These are the activations of a small neural network, seen along a few directions. Each row is one input.
Each table varies a few parts of the input and shows all the possible inputs, shuffled.
Descriptions start from the smaller parts, as in this example, which fits no table here: one of 2 separate values, together with either a single point or one of 9 places around a ring or (one of 4 places along a line, together with one of 5 places around a ring).
Shared parts are said once, and a part with two or three values counts as separate values.

Other details of the inputs shift rows strongly along two fixed directions, in all tables alike. That doesn't count.

Rows:
row 1: [-46  20  -3  46 -26  18   2  -1   8   1  -4   7 -30  16]
row 2: [  8 -17   4 -21  25  51 -28 -58  30 -16   9  11 -18  14]
row 3: [ 51  -9   3 -38  55  51   7 -42  29 -30  21   2  28   4]
row 4: [ 14  23  -3   3  33  44   6 -41 -12 -42  10 -19  15  11]
row 5: [ 50  -7   4 -42  22  -4   8  -1 -16 -17  21  -9  38  -6]
row 6: [-50  -4   1  37 -45 -87   7  85   3  59 -37  21 -20 -18]
row 7: [-30  45 -33  30 -27  57 -30 -61 -36  -6  -4   3 -38   7]
row 8: [  6   4  -3  -3  27  19  -4 -24  12 -10   0  12   4   8]
row 9: [-31  15  -7  26 -36 -27  -1  11 -39   4  -9  10  -6   5]
row 10: [ -3   5  -4   3  13  -9  18   8 -19  -9  -3  -6  19  -4]
row 11: [-55   8  -5  36 -34 -77  23  70 -32  34 -28   4   4 -15]
row 12: [-29  40   3  57 -28  28  11  -8  -7 -20   2 -33 -29  14]
row 13: [-35   8   2  29 -60 -92   4  76 -36  45 -28   7  -9 -16]
row 14: [-41  -3   5  35 -36  40 -22 -22  30   5   1  -1 -53  20]
row 15: [ 71 -69  18 -87  44 -54  -2  41  44  38  -1  11  37 -39]
row 16: [ 74 -31   6 -68  56 -50  31  48   1   5   4 -17  73 -35]
row 17: [-21  38  -1  46 -42  43  -6 -27 -21 -29  15 -22 -29  27]
row 18: [  5 -25   4 -19  13  44 -18 -43  32  -7  11  12 -18  10]
row 19: [ 22  -6  -3 -29  13 -48  -1  16 -34   4  -6  11  33 -11]
row 20: [ 29 -12   4 -22  23  -3  10  16  25   2   5  -1  18  -6]
row 21: [ 12 -22   8 -19  13  57 -16 -44  38 -13  22  -1 -19  12]
Description of these inputs: either a single point or (one of 4 places along a line, together with one of 5 places along a line).

Rows:
row 22: [ 60  15  -3 -35  36  47  -4 -43  -5 -34  26 -17  23   2]
row 23: [ -9  16  -7   6   8   7  -3 -21 -19 -12  -3  10   4   7]
row 24: [  6 -28  -2 -27  13   4 -11 -11   9   6   1  13   5  -4]
row 25: [ 14 -32  11 -28   4 -51   6  37  -1  20  -7  -2  20 -18]
row 26: [ -6  -9   2   3  -4 -13  -6  16  26  21  -9  17 -10  -1]
row 27: [-27   8  -7  23 -39  -5 -10   4 -13  16  -9  -1 -26  -2]
row 28: [ -5  11   2  14   8   2   9  -3  -1 -12  -2   6   6  11]
row 29: [-28  27  -1  36 -35  40 -20 -43 -15 -20   9   0 -38  27]
row 30: [  1 -36   7 -25  15 -22  -3  14  18  16  -6   7   8 -10]
row 31: [ 11 -23 -10 -31  -3 -97  12  76 -29  50 -24  11  39 -40]
row 32: [ 48 -21   7 -42  48  57  -7 -43  40 -22  21 -17   9  -2]
row 33: [ 50   2   1 -32  56  56   9 -44  16 -37  20 -26  24  -2]
row 34: [ -4  12 -13   4   7  13   3 -14 -12  -3  -5  -1   3  -5]
row 35: [-36  14  -1  33 -12   0  12   4  -6  -5  -5   1 -10   9]
row 36: [  1   7   1   7  -6 -15  14  27  -4   6   0 -11   5  -7]
row 37: [ 56 -12   6 -44  31  55  -6 -53   6 -37  31 -16  18   6]
row 38: [ 14 -19   8 -16  16   3  -4  -3  28   0   5  15   4   7]
row 39: [-49  33   1  66 -56  14  -9  -2   2   3  -7   0 -51  22]
row 40: [-52  45  -4  73 -53  11  -1   6 -12  -3  -8  -6 -41  23]
row 41: [ 54  -1   0 -39  35  47   3 -43  -8 -42  30 -21  31   5]
row 42: [-30  13 -10  29 -19  63 -21 -48  12  -9   4  -1 -43  17]
row 43: [ 19 -10   5 -20  15 -14  11  12  -9 -10   6 -16  24  -6]
row 44: [-75  39 -18  64 -48 -24  -8  12 -32  23 -31  18 -37   5]
row 45: [-31  20  -7  26 -31 -26  -5  12 -36   6  -8   7  -8   7]
row 46: [ -1 -36  -2 -34   6 -66 -11  37  -2  41 -19  37  15 -20]
row 47: [ 10 -31  10 -22  -8 -94   9  73  -3  42 -19  24  25 -21]
row 48: [  6   8  -1   3   0   6   6   4  -5  -8   3 -23   3  -4]
row 49: [ 23 -14   8 -20   4 -19   8  25  14  13   3  -5  10 -15]
row 50: [-30  31  -4  43 -10  37   8 -18   3 -15   1 -11 -24  13]
row 51: [ 16 -20  12 -19   3 -24   9  23   8   6   5   0  13  -8]
row 52: [ 53   0  10 -30  38  48  14 -30  10 -44  34 -25  27   9]
row 53: [-11 -30  -1 -20  11 -94  19  68 -17  38 -29  14  36 -31]
row 54: [ 12 -16   5 -16  16  14   0  -1  33   7   5   2  -2  -5]
row 55: [-22  34  -5  36 -34  46 -21 -41  -8 -13   6  -4 -43  20]
row 56: [-68  27 -12  59 -50  24 -28 -23  -2  14 -15  18 -62  20]
row 57: [ -3 -14   8  -3   9  27  -2 -16  28  -8  11   3 -10  11]
row 58: [-48  13 -12  34 -22 -11   1   0 -27   4 -16   9 -11   5]
row 59: [ 50 -17  10 -40  29  17   2 -11  18 -11  14 -21  17 -11]
row 60: [  9  -7  -2 -11  13 -60  16  51  -1  28 -21  16  27 -20]
row 61: [ 24   4   7  -8  10  -6  10   8  -3 -14  10  -4  20   6]
Changing only one part turns row 34 into row 60. The same change can be made to row 31. Which row results? -> row 40
Changing only one part turns row 30 into row 46. The same change can be made to row 32. Which row results? -> row 56
What is each input in this table made of? -> one of 2 separate values, together with one of 4 places along a line, together with one of 5 places along a line
Change only the choice among 2 separate values in row 31. List by row number the other rows that result. -> row 41
A walk changes only the place on the line of 4. It starts at row 38 and steps to row 47. List the rest of the walk in order. -> row 61, row 28
Change only the place on the line of 5 in row 55. List by row number the other rows that result. -> row 27, row 39, row 49, row 59
